Read these off the matrix that follows.
1) Report the entry just left of 0.18.
2) Report the median entry.
3) Report the minimum.
4) Report the entry just right of 2.34.
5) Report the entry at the centre.
[[-2.31 -1.92  2.83  0.90 -2.64 -3.34 -0.25  0.83  1.03  2.10 -0.62 -4.16
   2.93]
 [ 2.64  2.50 -0.45  2.37 -4.52 -7.15  5.83  6.96 -4.06  2.34  7.35  5.67
   0.75]
 [-0.70  0.18  2.24  7.20 -4.70 -2.76  4.54  1.68 -3.96  5.22  1.64 -0.84
   5.08]]
1) -0.70
2) 0.90
3) -7.15
4) 7.35
5) 5.83
